A small network was shown many inputs. Here are its activations along a few directions, one row for each input.
In each table, some parts of the input vary, and every possible input appears once, in random order.
A made-up example of a description, with smaller parts first: ring(5) and (point or ring(11) or (values(2) and line(6))).
Shared parts are said once, and a part with two or three values counts as separate values.
In the rows, 128 means zero.

Other details of the inputs shift rows strongly along three fixed directions, in all tables alike. That doesn't count.

Rows:
r1: [133 143 127 136 124 135 151 128 115 117 136 121 130 122]
r2: [125 131 141 105 111 125 127 133 109 131 133 150 135 100]
r3: [140 129 131 127 121 143 135 122 134 121 151 127 126 125]
r4: [174 149 132  87 190  74 145 184 226 127  96 132  84  97]
r5: [129 120 123 121 117 142 142 126 133 136 150 133 131 132]
r6: [142 128 121 125 117 147 124 125 126 120 146 129 122 129]
r7: [124 127 153 109 117 126 136 140 113 133 136 145 145 103]
r8: [126 140 130 138 128 132 150 125 114 118 140 121 130 123]
r9: [141 133 121 129 117 143 124 117 124 128 148 122 117 123]
r10: [128 131 121 138 125 120 147 120 113 125 145 126 126 117]
r11: [132 136 122 135 124 132 153 130 113 125 137 126 131 122]
r12: [130 141 123 133 124 130 142 121 108 120 139 120 117 119]
r13: [154 135 147 114 158  72 112 155 198 128  77 132 104 138]
r14: [131 120 113 119 113 141 132 121 127 139 148 134 118 130]
r15: [ 65 154  89  98 189 146  62 220 111 107 177  78 158 174]
r16: [123 119 136 135 116 147 130 148 132 131 133 143 128 102]
r17: [135 124 122 129 112 147 119 113 119 125 146 126 119 128]
r18: [128 133 141 108 112 129 131 139 112 129 130 154 139 103]
r19: [ 51 123  99 120 199 130  21 164 113 120 100  82 168 207]
r20: [ 58 153  88 112 179 144  74 208  78 102 155  87 155 173]
r21: [124 117 117 124 117 135 129 120 129 137 154 130 130 130]
r22: [118 124 143 153 140 121 124  83 125 129  70 122 139 153]
r23: [143 124 116 125 117 145 129 126 127 130 147 136 121 128]
r24: [123 125 146 141  99 113 116 137 135 128 152 137 125 116]
r25: [131 135 118 131 124 127 146 126 109 128 140 124 117 119]
r26: [121 118 135 133 116 132 125 137 135 133 143 136 125  94]
r27: [138 122 117 126 117 142 125 119 124 135 150 132 116 126]
r28: [134 123 119 122 114 144 141 129 132 136 147 134 132 133]
r29: [139 124 126 127 122 142 137 124 133 131 152 133 127 125]
r30: [124 129 145 109 115 116 128 133 114 131 141 147 144  99]
r31: [143 126 121 127 118 145 135 126 132 131 148 133 129 128]
r32: [127 137 127 140 125 123 143 115 112 117 144 122 125 118]
r33: [130 132 116 127 120 129 157 132 113 130 134 129 124 124]
r34: [139 124 113 117 114 142 138 130 132 135 147 137 121 130]
r35: [122 115 142 135 117 143 133 143 132 135 137 138 128  99]
r36: [144 137 125 131 117 147 132 124 133 125 146 122 130 125]
r37: [122 128 122 130 122 126 163 130 117 130 140 124 136 124]
r38: [128  95 143 152 127 126  93  56 137 137  65 131 136 159]
r39: [124 123 153 142 100 123 124 146 133 129 147 135 128 120]
r40: [105 117 133 155 134 130 102  78 102 130  68 120 136 160]
r41: [118 122 118 135 117 120 151 119 110 128 142 125 133 123]
r42: [181 160 148  60 192  55 156 190 210 127 102 133 107  97]
r43: [125  92 136 147 135 123  94  66 140 146  69 134 135 160]
r44: [163 137 154 111 166  64 123 165 211 130  82 127 103 133]
r45: [126 128 141 135  96 121 116 142 132 127 145 139 116 117]
r46: [118 119 130 129 114 141 123 141 130 131 135 139 116  98]
r47: [130 146 126 141 123 137 147 123 111 118 136 121 134 124]
r48: [119 111 138 149 140 118 128  89 124 137  71 128 140 152]
r49: [146 135 120 128 118 146 127 125 129 123 146 126 121 126]
r50: [126 130 115 125 120 125 153 127 111 132 138 126 119 121]
r51: [125 129 119 132 117 131 160 129 113 130 134 126 136 126]
r52: [117 122 135 154 135 130 112  83 110 129  65 126 136 158]
r53: [139 106 141 140 136 128 103  79 151 133  60 128 137 162]
r54: [123 125 137 151 139 113 123  83 124 125  86 123 132 142]
r55: [134 136 119 134 123 132 149 128 109 126 135 129 122 122]
Each input here is: ring(5) and (values(3) or (values(2) and line(4))).
Changing only the ring(5) part turns r20 into r8. The same change can be made to r49. Which row results?
> r15
Change only the ring(5) part in r38. List by row number the other rows that result.
> r3, r6, r17, r53
Change only the values(2) part in r34. List by row number the other rows that result.
> r33
Start at r33 and move only the ring(5) part, one step at a time. The first step leads to r51. Which rows follow, in order?
> r37, r41, r50

Rows:
r56: [166 146 131  91 178  81 133 162 198 126 111 123 100 115]
r57: [149 131 143 121 125 116 142 122 148 131 118 139 118 108]
r58: [106 115 118 145 138 137 118  92 103 131  95 116 146 164]
r59: [134 105 143 149  88 142 134  89 120 139 115 151 130 120]
r60: [108 152 113 112 106 154 135 190  90 113 224 125 136  99]
r61: [122 138 108 116 179 107 123 140 141 123 106 102 130 158]
r62: [ 86 119 107 148 154 149  84 100  89 122  92 100 156 193]
r63: [107 143  99 120 189 120  96 144 129 115 106  88 138 182]
r64: [144 115 144 134 111 129 131  98 139 138 109 145 123 117]
r65: [102 154  95 134 109 165 141 165  70 109 222 108 133 118]
r66: [145 121 146 133 106 123 144 106 131 134 117 145 124 110]
r67: [145 136 135 118 133 112 144 146 152 128 130 132 116 111]
r68: [ 88 130 108 140 159 131  91 129 103 119 109  99 144 173]
r69: [143 119 149 144  93 133 148  96 126 134 123 149 125 108]
r70: [ 96 144 114 130  89 170 132 178  75 114 222 127 142 102]
r71: [105 123 112 131 155 129 116 115 113 128 101 110 142 165]
r72: [141 119 139 136 108 129 134 113 138 133 128 141 123 115]
r73: [174 154 135  89 166  75 156 167 193 126 124 128  98 101]
r74: [147 136 138 123 129 113 144 140 151 126 131 132 116 108]
r75: [133 116 139 142 105 137 129 112 130 133 128 138 126 118]
r76: [109 150 105 107 108 156 131 198  95 114 232 123 133 102]
r77: [107 144 118 127  87 164 135 169  76 115 221 131 140  96]
r78: [144 121 144 129 114 125 140 109 135 135 114 144 122 110]
r79: [ 82 121 110 143 154 136  89 121  96 123  99 104 148 177]
r80: [150 128 143 125 128 114 137 117 148 131 109 139 118 109]
r81: [ 99 149 107 112 108 162 127 196  82 114 220 125 139 100]
r82: [144 123 145 132 105 124 144 109 131 134 123 144 124 109]
r83: [147 127 137 126 123 119 140 132 153 133 132 135 115 113]
r84: [129 105 143 153  85 148 132  91 116 139 118 149 131 119]
r85: [ 84 123 109 142 156 134  89 123  98 123 101 102 147 177]
r86: [153 129 146 128 116 114 145 114 145 132 121 142 119 108]
r87: [147 117 149 136 106 127 143  95 133 137 105 149 123 108]
r88: [176 163 130  73 203  60 146 192 217 121 116 116  93 107]
r89: [154 126 141 125 124 114 142 123 158 134 125 139 114 113]
r90: [149 121 143 131 109 124 138 107 142 136 124 143 120 114]
r91: [141 175  89  70 252  68 116 207 196 108 109  73 109 170]
r92: [137 115 140 138 100 136 136 109 128 136 130 144 125 117]
r93: [ 96 146 110 120 107 161 128 193  83 114 216 122 140 108]
r94: [157 129 137 111 138 109 140 130 165 134 117 137 110 111]
r95: [122 162 103  90 134 134 136 219 123 112 230 115 122 100]
r96: [144 126 143 132 115 121 142 118 138 131 124 140 123 112]
r97: [169 152 133  93 164  80 156 170 190 125 127 128 100 104]
r98: [128 112 138 143  98 143 130 109 121 135 127 141 129 121]
r99: [132 114 138 141 100 140 133 111 126 135 129 141 126 119]
r100: [141 115 148 143  96 131 145  97 124 135 117 149 126 111]
r101: [128 119 140 139 109 132 132 116 125 133 115 140 129 121]
r102: [ 80 122 109 145 157 136  83 120  95 122  99 100 150 181]
r103: [135 107 144 148  88 143 135  91 119 139 122 150 129 118]
r104: [ 95 116 110 137 150 136 107 109 103 131  92 112 149 172]
r105: [105 124 110 130 155 130 117 119 112 128 104 110 142 163]
r106: [ 79 127 100 135 171 144  77 126  94 118 100  93 156 197]
r107: [142 117 140 131 107 127 135 107 136 137 119 145 122 117]
r108: [ 79 124  99 136 169 144  77 123  96 121  91  95 156 198]
r109: [147 117 144 133 108 129 136  99 140 137 113 146 120 113]
r110: [144 122 139 128 110 126 137 113 140 133 129 141 122 115]
r111: [161 144 138 111 143  97 151 147 169 125 131 131 108 103]
r112: [ 77 120 108 144 157 135  82 121  95 124  92 102 150 182]
r113: [147 120 142 132 109 124 135 106 141 134 122 142 121 113]
r114: [124 134 110 115 175 109 129 133 140 126 100 107 130 156]
r115: [109 143  98 114 192 119  99 148 131 117 105  89 137 181]
r116: [130 102 143 145  98 142 121  83 120 141  97 150 132 126]
r117: [139 112 141 134 107 135 131  99 131 138 111 146 125 117]
r118: [131 116 146 151  90 142 138  98 115 134 124 146 131 113]
r119: [139 111 144 144  93 138 137  95 127 137 123 147 126 117]
r120: [140 125 141 132 109 125 143 119 131 132 129 142 124 111]
r121: [132 118 138 139 103 138 132 115 129 134 131 140 126 118]
Changing only one part turns r109 into r64. The same change can be made to r121. Which row results?
> r83
Changing only one part turns r93 into r70. The same change can be made to r76. Which row results?
> r110
What is each input in this table made of?
> line(6) and (values(3) or (values(2) and line(4)))
Change only the values(2) part in r119. List by row number the other rows that result.
> r69
Change only the values(3) part in r104. List by row number the other rows that result.
> r108, r112
Change only the line(6) part in r120. List by row number the other rows that result.
> r69, r96, r97, r100, r111

Rows:
r122: [121 139 133 127 154 105 119 132 130 125 100 120 132 137]
r123: [129 125 133 133  96 154 129 131 115 128 162 139 125 108]
r124: [128 137 131 121 122 128 146 134 112 125 148 131 132 107]
r125: [114 115 131 122 143 128  93 131 141 133 106 129 137 143]
r126: [129 136 130 121 121 130 143 136 111 123 141 134 135 112]
r127: [130 129 136 123 113 126 143 144 130 130 153 138 127 104]
r128: [137 131 130 133 108 139 129 140 125 123 165 132 119 107]
r129: [104 121 133 149  86 152 126 128  92 128 154 137 143 117]
r130: [129 134 120 126 158 118 130 128 138 126 104 112 125 147]
r131: [149 153 114 123 148 114 158 146 142 116 155 114 109 118]
r132: [122 130 114 135 119 149 140 124 101 126 147 124 137 131]
r133: [121 129 126 128 122 138 111 143 130 125 144 126 129 124]
r134: [115 125 137 123 142 114 114 147 139 130 108 127 131 136]
r135: [126 126 131 109 148 103 123 153 152 132 113 130 124 128]
r136: [189 108 153 147  96 122 164  45 162 146  84 156 107 116]
r137: [141 135 119 121 120 138 139 132 129 127 166 126 122 120]
r138: [131 126 115 128 107 150 133 122 115 131 161 130 126 126]
r139: [ 61  87 136 155 112 156  67 105  77 136  82 137 174 174]
r140: [127 135 116 131 156 115 129 125 139 122 105 111 125 148]
r141: [137 137 119 135 113 140 136 130 120 119 171 121 118 123]
r142: [119 128 127 124 116 135 136 129 101 127 138 133 135 117]
r143: [149 147 114 112 151 114 159 146 146 123 151 116 113 116]
r144: [136 128 124 104 153 113 112 151 163 132 119 130 118 129]
r145: [110 132 133 136 108 147 134 125  89 124 141 132 141 120]
r146: [176 106 157 156  91 129 156  39 151 145  79 150 109 122]
r147: [130 122 130 113 147 121 104 142 153 132 109 132 129 139]
r148: [ 92 115 135 145 127 130  93 132 107 130 108 125 147 149]
r149: [131 146 129 115 156 101 133 144 143 121 109 120 124 127]
r150: [134 133 121 122 152 115 116 130 154 124 114 113 121 148]
r151: [125 125 113 122 155 119 125 124 132 131 103 115 128 149]
What is each input in this table made of?
> ring(5) and line(6)
Changing only the line(6) part turns r124 into r145. The same change can be made to r125. Which row results?
> r123
Start at r144 and move only the ring(5) part, one step at a time. The first step leads to r138. Which rows follow, in order?
> r151, r142, r135
Change only the line(6) part in r151. List by row number the other rows that result.
> r130, r131, r132, r140, r143
